Each row has a name. Each piece below is followed by the name of the row it came from, unless a question asks for something else. Each question is about the rows just above it. Some pieces are copies with a little noise. Places in a row count from 1.

E: [-35 -54  10 -43  12   6  -5  -8 -19  40   4   5 -15 -36   9  51 -23  34
  21  27 -17  53 -36 -29  40 -56  32 -54  25 -25 -31 -20  -1 -46 -55 -11
 -27]
K: [-34 -49   5 -36  21  11 -10  -8 -21  41   4  -2 -13 -40   5  53 -23  34
  19  30 -15  53 -26 -22  35 -53  34 -50  34 -21 -36 -19   4 -50 -59 -10
 -35]
S: [-36 -64 -18 -47  17   7   5 -28 -27  43   9 -17 -28 -28   6  84 -27  21
  13  33 -20  53 -47 -22  12 -44  17 -38  16 -46 -18 -15 -13 -36 -38  14
 -26]
M: [ -8  44  17  16 -29 -28  20 -31 -42   3 -30   0  -8 -35 -41  13  -6  51
  29  25 -36   0 -34 -42  16   4  58   8  -8 -28  -6 -24   9  -1 -12  15
 -55]
D: [-15  62   9  20 -38 -19  29 -55 -31 -21 -32  -5   0 -52 -20   3 -16  30
  36  24 -37  30 -29 -67  15  41  67  -8 -29 -21 -10 -54  23 -12   1  23
  -9]
U: [-14  47  12   8 -28 -28  19 -31 -39  -6 -33   0  -6 -34 -38  10  -2  49
  33  31 -38  -1 -32 -43  14   3  54   3 -14 -25  -2 -22  10  -5 -10  15
 -60]
R: [-30 -59 -13 -63   4  10 -20 -29  -8  57  12 -32 -24 -42   3  52   2  24
  34  41 -23  53 -39 -20  32 -47  48 -63  -4 -34 -32 -37  17 -45 -57   4
 -40]
V: [-50 -60 -18 -49  17   0   7 -26 -20  37   6 -15 -21 -29   1  77 -28  24
  11  30 -19  58 -52 -24  16 -43  14 -47  19 -43 -15 -10 -17 -26 -44   8
 -25]
P: [-14  51   9  13 -19 -27  22 -30 -41 -27 -30   0  -7 -30 -40  13  -2  47
  31  31 -39   1 -35  -7  19   1 -28   3  -7 -27  -6 -19   8  -2 -14  18
 -60]
X: [-32 -59  -5 -70  -1  11 -18 -35   1  61  15 -32 -28 -45   3  50   1  24
  26  38 -29  45 -44 -19  25 -44  51 -63  -7 -38 -31 -37  18 -47 -56   9
 -45]
C: [-33 -52   4 -36  15   4 -10  -8 -18  38   4   1 -13 -37   6  52 -21  27
  18  30 -13  50 -34 -21  41 -56  40 -46  31 -22 -32 -19   1 -43 -68 -15
 -33]
L: [-33 -63  -9 -69   3  15 -21 -30  -8  50  12 -27 -21 -42   3  50  -3  25
  31  34 -28  48 -42 -22  26 -51  50 -62   0 -42 -34 -31  20 -44 -62   6
 -38]
Give the next entry after [ 27 -17  53 -36]. => [-29]
asked: [-30 -59 -13 -63   4  10 -20 -30  -8  58  13 -33 -24 -42   3  52   2  24
  35  41 -23  54 -39 -19  31 -48  47 -64  -4 -35 -32 -36  17 -45 -56   4
 -40] => R
Changed S: [-36 -64 -18 -47  17   7   5 -28 -27  43   9 -17 -28 -28   6  84 -28  21
  13  33 -20  53 -47 -22  12 -44  17 -38  16 -46 -18 -15 -13 -36 -38  14
 -26]. Place and old value: => 17, [-27]
Every place of [6] in S: => 15
At which places does P hold [-27]? => 6 10 30
asked: [-35 -52   5 -37  14   5 -10  -8 -18  38   5   1 -14 -39   4  50 -20  29
  17  31 -12  50 -34 -20  41 -55  40 -46  32 -21 -32 -19   1 -44 -68 -15
 -34] => C

sig: [ -6  16 -14  20  -2 -16  18 -27]
voded: [  3 -44 -29  -9  23  21 -13  -8]
sed: [-44 -10 -44   9 -49   5   1 -52]
nubu: [-15  18  17  20   4 -26  -6  22]
dafi: [ 14 -13  23 -13 -35  10  30 -39]
Luga: [ -6  15  32  24 -30 -10   7  12]
Vir: [  7  14  -8  19 -40 -58   2  -8]
Tiko: [-15  20  17  18  14 -10   1  46]
foluz: [ -3  13 -11 -21 -16 -12 -19  -2]
zag: [ -7 -10  15  41 -16  31  -4  15]
lovo: [-19 -20 -58  -8 -40   2  19   3]
Give the next entry after [ 15  32  24 -30 -10   7]. => [12]
asked: [ -5  15  32  25 -28 -10   6  11] => Luga
Changed sig: [ -6  16 -14  19  -2 -16  18 -27]. Place and old value: => 4, [20]
asked: [ -6  15 -10 -20 -17 -14 -22  -2] => foluz
What is the next entry after [-15  18  17  20]? => [4]
Give the next entry after [ -8  19 -40 -58   2]. => [-8]

lasim: [ 40  17 -18  17]
sir: [-19  34  12 -25]
nati: [-27  28  61 -36]
loko: [-64  47  73 -58]
pudu: [ 77 -46 -39  45]
kepi: [ 40  40  68 -40]
lil: [-32  31  61 -37]
Every place of [40] in kepi: => 1 2
What is the next entry after [40 40]? => [68]
asked: [-64  48  72 -58] => loko
Every place of [-18] in lasim: => 3

Donid: [-61 -59 -59 -14  -9 -28 -25 -66 -50]
mizu: [ 60 -29 -13 -61  63 -25 -26  45 -21]
roke: [-59 -58 -14  -9 -28 -49 -48 -28   1]
One entry of roke was changed: [-59 -58 -14  -9 -28 -49 -48 -28   2]. Where, and from what? => 9, [1]
Changed mizu: [ 60 -29 -13 -61  63 -26 -26  45 -21]. Place and old value: => 6, [-25]
What is the next entry after [-59 -59 -14  -9]? => [-28]

Dedo: [-68  35 -39 -16]
zalam: [-19 -19  37 -74]
dus: [-55  19  37 -16]
bapi: [-56 -15  37 -12]
Soz: [-55 -24  37 -16]
tili: [-71  10  37  -6]
lik: [-51 -15  37 -20]
feva: [-55 -15  37 -16]
tagul: [-55 -34  37 -16]
Koni: [37 37 37 37]
Places of [37] in row Koni: => 1 2 3 4
asked: [36 39 37 34] => Koni
Where does [-19 -19  37 -73] differ from zalam, and what was there? => 4, [-74]
Places of [37] in row zalam: => 3
Which row holds [37 37 37 37]? => Koni
Every place of [-16] in Dedo: => 4

nav: [-24  20 -22  26  43 -48   3  34  16  18  28   7 -11  12  -6  -3 -40 -38
  23 -25  -5  37]
Pibon: [-37   7 -25  32  10 -28  41  40 -10  -9  10 -31 -14 -12 -36   9 -43 -45
  42 -14   5  69]
ladeb: [-27   9   7 -15  44 -46  47   1   0  36  28 -37 -46  29  -5 -29  -6  -9
  70 -53  -1  20]
Latu: [-45  26  -6   3  49 -76  25 -18  -8  51  31 -18   3 -21  52 -12 -32   0
 -17  14 -34  45]
bub: [-27   9   7  43 -11 -46  47   1   0  36  28 -37 -46  29  -5 -29  -6  -9
  70 -53  -1  20]
asked: [-27   9   7 -16  44 -46  46   1   2  36  29 -37 -45  29  -4 -29  -6  -9
  70 -53   0  20] => ladeb
asked: [-24  20 -23  27  43 -48   4  34  15  17  28   7 -11  12  -6  -3 -40 -38
  24 -25  -5  36] => nav
Places of [42] in row Pibon: => 19

